Each row below holds a small network's activations on one input, seen along a few directions.
Each table varies a few parts of the input and shows all the possible inputs, shuffled.
Descriptions start from the smaller parts, as in this example, which fits no table here: one of 4 places along a line, together with either a single point or one of 11 places around a ring or (one of 2 separate values, together with one of 8 places around a ring).
Shared parts are said once, and a part with two or three values counts as separate values.
(in the rows, 128 means zero)

Other details of the inputs shift rows strongly along two fixed directions, in all tables alike. That doesn't count.
These rows show it; all are for the same input, with only those details redrawn:
[162 105 153 130 114 123 150 115 119 104 119 141 127 116]
[147 122 161 165 101 126 123 104 129  92 112 135  84  86]
[127 138 175 196  89 132  91  95 141  82 106 130  42  58]
[130 127 165 167 107 140  98 109 141  99 112 135  72  87]
[162 113 163 149 100 118 145 102 118  91 120 134 103  94]
[ 95 129 159 149 143 167  63 138 163 132 102 144  83 109]
[ 95 142 170 180 122 157  55 122 164 114  96 137  46  78]

Table:
r1: [182  88 144 100 123 116 179 121 106 112 129 143 166 142]
r2: [161  73 103  90 131  61 201 145 203  64 136  81 155 157]
r3: [ 84 160 107 113 162 159  79 163 114 153 124 119 102 124]
r4: [147  91  76  64 100  51 198 163 163 111 173  75 136 132]
r5: [ 96 133 158 160 128 149  88 123 144 106  98 142  64 105]
r6: [ 61 122 141 116 212 177  61 177 164 169 119 150 121 186]
r7: [106 166 112 125 146 143  90 171 119 146 141 141 130 112]
r8: [168 105  97  98 116 103 219 113  79 156 151 123 233 197]
r9: [160 115 151 145 117 113 159 116 123 103 122 156 124  97]
r10: [160 152 120 150  94 105 141  80 112 139 134 103 137 133]
r11: [179  97  80  49 127 120 212 149  53 129 153 130 212 164]
r12: [150 166 117 163  99  96 149  79 119 134 139 128 135 116]
r13: [ 50 142 101 112 199 162  70 151 148 221 124 130 169 200]
r14: [151 134 165 159 121 120 122  99 128  90 125 126  82 100]
r15: [129 118 156 179 112 122 134 114 120  91 121 140  86 111]
r16: [164 129 153 141 134 108 155 108 124  95 140 148 119 112]
r17: [121 169 127 180  92 105 119  72 114 126 115 102  86 111]
r18: [178 130 109  93 116 111 166 142  69 121 156 110 170 130]
r19: [ 61 135  97  92 206 178  70 197 122 195 141 127 151 165]
r20: [ 63 155 102  95 180 185  77 158 176 224 118 157 184 172]
r21: [190  99  88  54 116 122 200 151  63 131 161 127 221 156]
r22: [165 128  98 100 105 118 178 148  79 116 155 147 184 112]
r23: [ 87 158 117 136 129 165  74 124 158 183 109 126 135 143]
r24: [108 141 113 157 114 140 115 137  96 120 146 117  98  90]
r25: [ 21 104  68  34 193 118  79 189 251 204 127  91 199 221]
r26: [154 132 108 111  97 112 190  93  95 141 129 120 178 163]
r27: [118 140 163 158 132 130 108 109 131  94 113 128  65 113]
Q: The inputs of r6 and r19 match in every part but one. If r9 is changed in the same way as r6 into r19, which row does it become?
A: r22
Q: What is each input in this table made of?
A: one of 3 separate values, together with either a single point or (one of 2 separate values, together with one of 4 places along a line)
Q: Change only the choice among 2 separate values in r1. List by row number the other rows that result.
A: r14
Q: Change only the choice among 2 separate values in r22. List by row number the other rows that result.
A: r7
Q: Change only the place on the line of 4 in r8. List by row number the other rows that result.
A: r20, r23, r26

Table:
r28: [157 131 140 139 119 132 148 118  99 114 131 156 125  94]
r29: [ 81 176 125 185 102 115  73 117 149 126 128  88  53  69]
r30: [165  87 116  86 130  87 202 145 123 106 156 116 168 164]
r31: [173 114 170 164  99 106 157  86  89  81 127 132 108 103]
r32: [ 83 140 101 123 152 124 104 129 171 159 127 111 146 159]
r33: [ 91 150  92  87 173 164 101 165 114 188 132 137 173 174]
r34: [149 122  96 100 112  71 187 118 116 130 156 101 188 153]
r35: [ 89 131 105 100 145 164  84 161 137 154 130 121 133 131]
r36: [101 122 128 112 146 158  90 131 158 164 108 142 132 157]
r37: [182 112 129 121 110 125 183 113  74 130 136 145 186 142]
r38: [107 166 139 170 113 153  77 133 135  99 111 135  57  67]
r39: [173  98 108  85 117  84 191 141 136 106 153 123 177 143]
r40: [ 79 138 116 135 118 128  89 148 176 138 127 114 107 116]
r41: [115 137 159 144 143 160  74 126 150 136 109 151 105 109]
r42: [172 102 128 117 105  82 194 112 143  88 139 118 149 124]
r43: [151 113 110 113  97  95 168 133 112 121 144 103 146 115]
r44: [177  92 114  86 133 112 185 143  82 101 153 117 159 148]
r45: [ 97 136 128 125 163 165  87 164 122 131 116 140 101 132]
r46: [105 145 160 180 110 127  88 107 184  97  99 119  51  77]
r47: [144 112 156 149 113 101 155 103 139  88 120 116  95 122]
r48: [ 83 182 126 179 104 134  64 114 130 120 129  97  54  73]
r49: [108 137 115  96 176 168  96 139 131 197 126 147 177 191]
r50: [180  78 124  41 162 122 189 144 122 152 131 154 223 201]
r51: [163 123 152 164 105 110 166  98  70  83 133 145 103  88]
r52: [ 97 136 119 112 152 174 101 152 119 177 123 161 144 142]
r53: [101 116 119 119 161 140  93 166 153 135 133 116  99 130]
r54: [149 156 132 165 110 131 141 100  89 136 134 134 134 125]
r55: [156 133 173 197  96 119 136  96  86  77 123 136  83  79]
r56: [107 116 105  86 167 143  96 180 166 154 130 130 139 139]
r57: [ 97 132 116  93 174 151 101 139 148 196 115 135 166 194]
r58: [ 90 170 125 155 140 159  87 122 114 166 129 143 108 118]
r59: [154 144 139 166  77 107 125 110 114  65 131 112  64  52]
r60: [154 137 122 137  83 119 162 118  81 104 132 124 126 101]
r61: [105 111 151 113 169 151  97 142 151 145 108 143 122 164]
r62: [ 86 145 117 132 150 133  99 122 167 162 111 116 125 158]
r63: [170 106 127 125  91  94 191  96 127 105 127 112 150 136]
r64: [157  97 108 106 102  90 196 115 133 111 140 114 177 150]
r65: [170 132 153 168  73 118 150  75  98  97 128 126 112  93]
r66: [ 87 119 136 139 149 129 102 139 178 117 118 120  94 133]
r67: [116 124 140 105 177 175  91 163 134 167 118 168 160 150]
Q: The inputs of r50 and r57 match in every part but one. If r39 is changed in the same way as r50 into r57, which row does it become?
A: r34
Q: What is each input in this table made of?
A: one of 4 places along a line, together with one of 10 places around a ring
Q: Change only the place on the ring of 10 in r40. List by row number the other rows that result.
A: r35, r36, r37, r43, r52, r60, r63, r64, r65
Q: A walk changes only the place on the ring of 10. It starts at r61 and steps to r47. List the rest of the walk in order.
A: r66, r30, r53, r44, r45, r51, r55, r31
